Each row below holds a small network's activations on one input, seen along a few directions.
Each table varies a few parts of the input and shows all the possible inputs, shuffled.
A made-up example of a description, with smaller parts first: one of 4 places along a line, together with either a single point or one of 9 places around a ring or (one of 2 separate values, together with one of 5 places around a ring).
Shared parts are said once, and a part with two or three values counts as separate values.
In the rows, zero is written as 128.

Other details of the inputs shift rows strongly along two fixed directions, in all tables alike. That doesn't count.

Rows:
row 1: [164 175 161 143 139 103 122  44  99 167  75 162  91 104 124]
row 2: [172 164 142 130 176 110 117  40  91 135 102 148  99 107 124]
row 3: [151 113 134 140 127 139 127 148 134 101  99 152 113 113  69]
row 4: [ 96  86 105 114 129 123 148 200 157 111 155  95 124 135 114]
row 5: [ 86  85 122 117 116 126 138 204 152 105 148 115 131 136 116]
row 6: [153 120 133 136 135 148 124 142 144 112 100 154 109 117  63]
row 7: [ 98  85 118  93 147 145 119 202 146  88 163 120 144 152 126]
row 8: [116 112 119 117 153 120 125 141 130 102 159 124 129 136 123]
row 9: [169 172 154 133 166 108 111  33  85 140  98 168 107 113 130]
row 10: [119 155 128 140  81 143 121 121 133 157 131 113 169 160 175]
row 11: [123 122 119 142 103 140 129 153 142 119 136 132 138 138 109]
row 12: [113 109 126 113 146 122 120 149 124  97 148 133 136 138 129]
row 13: [106 139 153 117  98 134 122 142 120 157 104 121 159 148 190]
row 14: [118 142 148 107 124 136 110 122 105 135 123 129 176 161 198]
row 15: [103 142 109 129  97 123 151 112 130 178 161  80 146 125 201]
row 16: [140  95 120 133 164 103 144 149 149  94 127 140  64  88  29]
row 17: [115 157 142 141  72 149 115 120 121 158 117 127 176 158 187]
row 18: [163  99  90 135 197 100 148  95 123  85 162 134  55  60  32]
row 19: [108  95  73 143  93 144 155 176 165 117 189  82 140 119 122]
row 20: [151 162 163 123 137 124 116  82 111 168  72 154 110 119 139]
row 21: [126 160 126 139  88 147 125 112 127 162 120 105 173 162 186]
Each input here is: one of 3 separate values, together with either a single point or one of 6 places along a line.
Question: Changing only the choice among 3 separate values turns row 18 into row 15. The same change can be made to row 12. Which row results?
Answer: row 5
Question: Which other rows does row 13 become when the place on the line of 6 takes its other values? List them by row number.
Answer: row 1, row 4, row 5, row 16, row 20
Question: Which other rows does row 13 become when the choice among 3 separate values takes its other values? List them by row number.
Answer: row 3, row 14
Question: Which other rows agree with row 10 in the choice among 3 separate values? List them by row number.
Answer: row 3, row 6, row 11, row 17, row 19, row 21

Rows:
row 22: [142 163 122 138 134 114 135  58 109 164 137 117 120 115 160]
row 23: [ 97 141 132 114  94 148 117 147 124 151 140 107 187 176 214]
row 24: [158 160 154 133 139 119 121  68 105 156  83 152 106 107 129]
row 25: [ 87  82 112 115 123 133 137 212 155  98 160 108 139 145 117]
row 26: [167 181 154 144 124 130 114  46  99 166  77 154 124 121 145]
row 27: [120 143 141 125 121 125 116 113 114 135 128 136 148 145 163]
row 28: [143  95 118 128 152 131 131 160 148  86 129 143  96 103  46]
row 29: [137 120 126 136 131 131 132 140 135 116 120 138 114 119  93]
row 30: [176 139 138 144 156 121 127  87 119 121  85 165  78  89  57]
row 31: [133 143 137 130 114 135 125 117 123 148 110 130 135 132 147]
row 32: [127 160 142 136  96 138 118 101 116 159 113 126 160 151 178]
row 33: [162 163 155 129 152 122 111  59  95 145  92 159 117 119 137]
row 34: [153 159 153 140 130 111 122  69 109 151  90 155 105 107 123]
row 35: [111 121 106 121 122 130 138 135 132 132 167  91 148 132 168]
row 36: [103 122 126 127  95 136 130 161 140 135 139 113 156 150 159]
row 37: [136 143 140 119 130 134 118 114 119 136 115 133 142 139 151]
row 38: [ 99  66  97 126 122 136 142 226 170  71 167 115 125 132  66]
row 39: [181 168 153 149 147 118 116  45 101 140  77 171  92  96  88]
row 40: [162 162 150 137 132 126 121  72 108 155  83 148 113 113 130]
row 41: [134  93 120 126 152 120 138 161 143  96 125 143  84  97  55]
row 42: [135  97 123 128 158 114 133 157 139  86 127 145  88 108  51]
row 43: [136 119 135 121 146 123 128 135 132 118 115 136 109 117  99]
row 44: [ 89 139 137 121  88 134 122 147 129 155 140 105 178 170 207]
row 45: [ 80 130 132 114  91 144 123 167 132 147 149  98 190 181 213]
row 46: [142  95 116 130 153 130 131 160 146  86 129 144  95 103  47]
row 47: [133  94 122 130 149 114 138 159 143  94 128 144  83  98  52]
row 48: [141 120 127 130 135 136 128 137 137 114 118 135 118 120  94]
row 49: [ 98  59 103 104 150 137 135 228 161  64 174 118 126 133  79]
row 50: [139  95 118 134 148 123 139 161 144  92 124 142  87 100  48]
row 51: [131 109 101 134 146 114 144 127 131 110 158 115 107 102 101]
row 52: [103 128 104 120 117 131 140 132 137 146 176  85 150 140 181]
row 53: [139  96 119 130 157 115 132 156 141  79 131 149  89 106  45]
row 54: [178 165 158 144 159 101 117  44 100 136  72 174  80  95  82]
row 55: [146 163 153 130 136 123 112  71  97 148 103 151 133 131 156]
row 56: [146  96 118 129 153 130 136 162 149  90 123 141  91 102  46]
row 57: [104  93 114 112 130 140 130 193 147  99 153 114 144 147 124]
row 58: [ 83 106 115 123  87 146 127 192 151 119 165 103 176 164 163]
row 59: [127 140 115 129 129 124 135  99 118 143 148 104 137 123 167]
row 60: [145 162 122 135 138 116 133  59 111 163 135 115 119 114 161]
row 61: [137 114 126 128 145 121 127 140 130 101 126 143 108 119  85]
row 62: [126 142 141 125 124 128 122 116 120 145 111 131 134 136 150]
row 63: [140 120 125 132 135 135 128 137 135 114 118 136 117 121  95]
row 64: [ 96 142 135 115  81 152 123 151 131 165 135  97 190 172 221]
row 65: [125 158 143 135  96 137 115 103 116 158 119 128 162 149 179]
row 66: [159 159 155 130 139 119 121  69 107 155  84 151 107 107 128]
row 67: [132 117 132 129 138 120 133 135 131 119 118 141 103 110  93]
row 68: [ 92 135 109 125  94 131 136 130 125 154 173  83 180 155 218]
row 69: [ 85 138 128 123  72 156 123 162 134 156 147  95 201 183 221]
row 70: [156 163 147 139 125 131 115  74 109 150  94 151 125 121 133]
row 71: [155 151 148 129 150 122 114  78 103 134 101 158 113 117 124]
row 72: [101  63  97 119 131 144 143 234 171  77 163 111 125 132  73]
row 73: [ 97  92 118 113 127 135 133 195 150 108 149 110 139 143 126]
row 74: [159 162 149 143 125 120 122  72 108 154  88 151 111 114 125]
row 75: [131 141 115 132 130 122 136  93 115 144 144 110 131 119 159]
row 76: [130 141 116 134 129 119 137  93 114 143 146 110 132 119 158]
row 77: [131 142 144 119 130 130 120 115 120 140 112 130 139 139 150]
row 78: [ 90  81  81 123 128 122 153 188 160 103 201  87 129 128 116]
row 79: [154 144 115 142 153 104 139  67 116 140 135 130  90  93 104]
row 80: [125 143 142 129 120 122 122 115 119 144 115 132 134 136 149]
row 81: [ 95 144 132 128  75 146 123 147 133 159 139 104 187 173 209]
row 82: [138 119 129 128 146 124 126 134 127 107 122 143 112 121  94]
row 83: [ 94 139 135 115  98 143 120 148 126 152 136 106 180 173 207]
row 84: [100  65  98 124 124 137 144 231 170  75 166 114 122 130  67]
row 85: [128 109  96 130 151 116 147 130 139 115 165 111  98 104  96]
row 86: [159 155 151 131 152 118 118  75 107 140  86 153 106 115 116]
row 87: [ 91 139 136 115  97 140 115 144 120 147 149 112 186 175 215]
Question: Describe the family of inputs behind these rows.
Answer: one of 6 places along a line, together with either one of 2 separate values or one of 9 places along a line
Question: Changing only the place on the line of 6 turns row 59 into row 68. The same change can be made to row 72. Which row results?
Answer: row 81
Question: Changing only the place on the line of 6 turns row 57 into row 23. The same change can be made to row 24. Which row results?
Answer: row 41
Question: Which other rows does row 49 become when the place on the line of 9 takes its other values? List them by row number.
Answer: row 28, row 37, row 43, row 48, row 56, row 64, row 66, row 77
Question: Which other rows does row 45 become when the place on the line of 6 takes its other values? List them by row number.
Answer: row 42, row 54, row 77, row 83, row 86
